Each row below holds a small network's activations on one input, seen along a few directions.
In each table, some parts of the input vary, and every possible input appears once, in random order.
A made-up example of a description, with smaller parts first: one of 4 places along a line, together with either a single point or one of 9 places along a line or (one of 3 separate values, together with one of 8 places around a ring).
Shared parts are said once, and a part with two or three values counts as separate values.
(in the rows, 128 means zero)

Other details of the inputs vary at random and push rows far along two fixed directions, the same in every table; ignore that.

Rows:
r1: [109 104  56 152 110 147 163 103 148 137 142 151 123 141 101 137]
r2: [155 128 149 127 162 146 152 120 131 149 126 119 100 117 140 105]
r3: [128 145 146 123 160 118 168 142 121 129 122 107 119  98 136 126]
r4: [160 131 142 123 158 123 136 122 118 131 124 115 127 114 145 103]
r5: [170 124 166 126 125 120 145 143 133 104  85 128 127 128 165 153]
r6: [139 146 148 126 171 115 130 150 105 115 137 121 134 113 147 156]
r7: [156 123 155 124 155 123 135 122 103 117 150 137 120 137 157 112]
r8: [114 117  60 157 125 130 125 125 128 109 143 163 150 140  93 172]
r9: [ 34 141 150 102  50 122  58 139 156 193 123  96 121 131  78 118]
r10: [146 142 149 130 162 130 129 136 117 102 130 115 126 116 139 104]
r11: [ 75 104 157 107   6 129  62 140 160 177 111 113 125 185 138 146]
r12: [138 154 150 122 162 131 130 132 116  98 127 113 133 106 139 112]
r13: [107 127  61 146 117 136 132  95 133 109 116 151 162 111  81 137]
r14: [153 134 146 128 160 142 134 122 119 116 140 119 117 138 156  97]
r15: [157 129 153 118 155 115 132 131 107 112 147 137 127 126 151 115]
r16: [138 132 145 131 159 117 166 145 123 132 126 108 111 107 137 119]
r17: [115 115  61 154 117 135 130  99 135 113 119 152 154 120  81 130]
r18: [148 139 153 131 164 132 149 134 128 136 114 116 110  99 122 110]
r19: [ 52 130 139 102  47 126  41 140 151 171 149 101 125 167 107 101]
r20: [120 119  59 147 115 154 145 102 155 137 125 161 131 125  79 130]
r21: [144 107  76 145  74 144 143 113 157 107  97 172 150 154 124 171]
r22: [ 79 134 244  77  91  85  41 174 110 172 150  72 108 138 153  96]
r23: [138 138 159 116 161 113 130 134 102  99 137 132 138 105 141 127]
r24: [158 128 144 129 163 127 134 137 104 130 150 123 115 144 160 141]
r25: [123 121  78 143  81 135 142 113 151  93  82 171 155 136 115 184]
r26: [148 130 139 124 155 123 166 139 128 141 135 111 107 115 147 116]
r27: [159 135 142 126 164 119 132 147 108 127 148 124 122 134 155 144]
r28: [122 106  59 151 115 147 134  86 138 128 130 156 145 140  98 123]
Each input here is: one of 4 places along a line, together with either a single point or one of 6 places along a line.
List by row number the other rows that have the place on the line of 4 in common with r11.
> r1, r2, r7, r14, r24, r28
Which other rows does r1 become when the place on the line of 4 takes its other values? List them by row number.
> r3, r16, r26

Rows:
r29: [161 147 218 101 173 114 132 148 106 130 125  91 107 103 175  93]
r30: [ 99 120 110 129 106 127 113 126 131 131 148 131 130 144 116 124]
r31: [109 124 109 132 108 138 106 118 136 144 132 129 131 142 110 124]
r32: [118 112 116 129  79 135 123 121 149 139 112 136 128 152 126 138]
r33: [164 126 120 140 144 132 177 124 133 103  98 144 130 115 143 146]
r34: [ 99 125 113 126 105 121 115 123 133 136 126 129 136 125 106 127]
r35: [109 138 211  90 113 104  82 153 120 168 128  75 111 125 155  94]
r36: [109 145 212  94 120 113  78 156 122 172 126  70 107 125 154 100]
r37: [108 124 114 129 105 134 109 121 141 142 123 130 131 129 103 123]
r38: [154 141 111 141 167 138 164 124 127 105 118 135 129 107 127 134]
r39: [163 134 121 139 157 127 149 127 116  87 114 150 144 118 140 154]
r40: [ 94 129 115 127 105 123 114 128 133 124 131 127 136 128 107 126]
r41: [105 116 108 128 106 124 114 120 131 143 143 132 131 140 114 126]
r42: [100 121 109 127 108 119 117 126 129 141 139 129 134 131 109 131]
r43: [160 138 111 141 165 145 160 119 129 105 118 136 130 112 131 127]
r44: [109 116 116 130  85 127 129 132 144 141 117 134 129 141 122 150]
r45: [103 124 111 131 111 126 117 129 135 147 135 130 128 130 103 134]
r46: [169 125 117 140 158 130 148 126 112  93 130 153 138 133 148 153]
r47: [103 122 112 129 101 131 109 121 134 128 140 131 133 144 115 117]
r48: [ 95 125 111 129 108 122 116 132 129 130 144 128 134 134 110 129]
r49: [155 132 114 140 162 135 159 118 120  91 125 140 137 112 132 120]
r50: [161 126 116 138 162 138 160 111 119 103 131 149 130 119 133 117]
r51: [102 127 115 129 108 127 114 126 139 142 123 129 130 124 100 130]
r52: [160 128 108 144 172 139 159 118 118 115 134 139 127 121 133 132]
r53: [160 132 107 142 169 142 164 123 125 112 134 139 123 123 136 132]
r54: [115 126 120 128  95 128  97 127 133 118 121 140 146 143 122 148]
r55: [169 140 210 104 173 111 131 146 103 139 129  88 106 114 182  91]
r56: [104 148 213  94 124 107  83 160 120 172 125  69 106 120 151 106]
r57: [168 126 113 143 165 141 158 114 124 114 124 144 126 118 129 121]
r58: [101 128 109 132 114 128 114 128 132 145 136 125 131 132 106 137]
r59: [154 137 108 142 170 137 167 127 123 111 130 136 127 113 130 137]
r60: [101 118 113 126 106 128 115 121 132 138 147 138 128 141 112 125]
r61: [170 117 116 141 144 136 175 122 130 109 114 146 123 129 151 145]
r62: [178 143 211 107 165 113 119 153 102 118 123 102 116 127 191 121]
r63: [151 133 118 137 164 130 165 118 119  99 123 146 133 104 125 127]
r64: [ 96 124 115 126 107 123 118 127 130 137 143 135 131 131 107 130]
r65: [110 124 117 128 102 121 104 136 126 123 133 140 143 144 121 157]
r66: [114 116 118 128  80 133 123 123 151 135 105 134 133 142 123 140]
r67: [108 118 109 131 109 131 113 124 137 149 139 133 124 139 108 129]
r68: [108 128 108 130 104 141 110 123 143 142 132 128 127 144 113 124]
What do these inputs look like to the network?
> one of 5 places around a ring, together with either one of 2 separate values or one of 6 places along a line
Changing only the place on the ring of 5 turns r68 into r38. The same change can be made to r50. Which row results?
> r63
Changing only the place on the ring of 5 turns r66 into r33. The same change can be made to r37. Which row results?
> r51
Which other rows does r45 become when the place on the line of 6 takes its other values? List them by row number.
> r42, r48, r58, r59, r64
Which other rows does r54 become when the choice among 2 separate values takes its other values? List them by row number.
> r66

Rows:
r69: [165 139 145 130 181 134 174 123 121 113 119 117 117  97 143  98]
r70: [188 140 183 120 213 117 170 142  95 123 141 102 105 101 178  99]
r71: [119 141 231  89 110  99  96 170 123 164 116  79 103 126 172 125]
r72: [160 134  72 155 193 137 167 104 102  64 142 171 157 104 111 138]
r73: [162 132  87 152 176 145 175 107 127 105 113 146 135  99 110 126]
r74: [107 112 126 124  85 122 107 131 134 145 132 128 128 155 132 141]
r75: [ 94 111  59 144  95 147 110  99 145 138 150 158 137 150  80 123]
r76: [179 141 109 146 207 140 185 122 111  97 135 138 124 104 138 125]
r77: [104 125 126 125  89 129 103 139 140 141 128 124 128 152 128 148]
r78: [112 129 155 115  90 123  99 137 142 151 105 110 126 135 134 135]
r79: [ 93 116  73 141  80 126  95 119 133 100 133 166 164 150  93 162]
r80: [ 97 110  70 141  63 144 126 106 159 123 109 158 146 146  94 145]
r81: [ 98 144 197  99 124 105  98 157 125 171 135  81 104 115 136 106]
r82: [114 119 161 111  86 125  87 136 135 155 133 115 117 159 145 123]
What do these inputs look like to the network?
> one of 2 separate values, together with either a single point or one of 6 places along a line
Changing only the choice among 2 separate values turns r74 into r70. The same change can be made to r79. Which row results?
> r72
Which other rows does r75 become when the place on the line of 6 takes its other values? List them by row number.
> r69, r70, r73, r76, r81
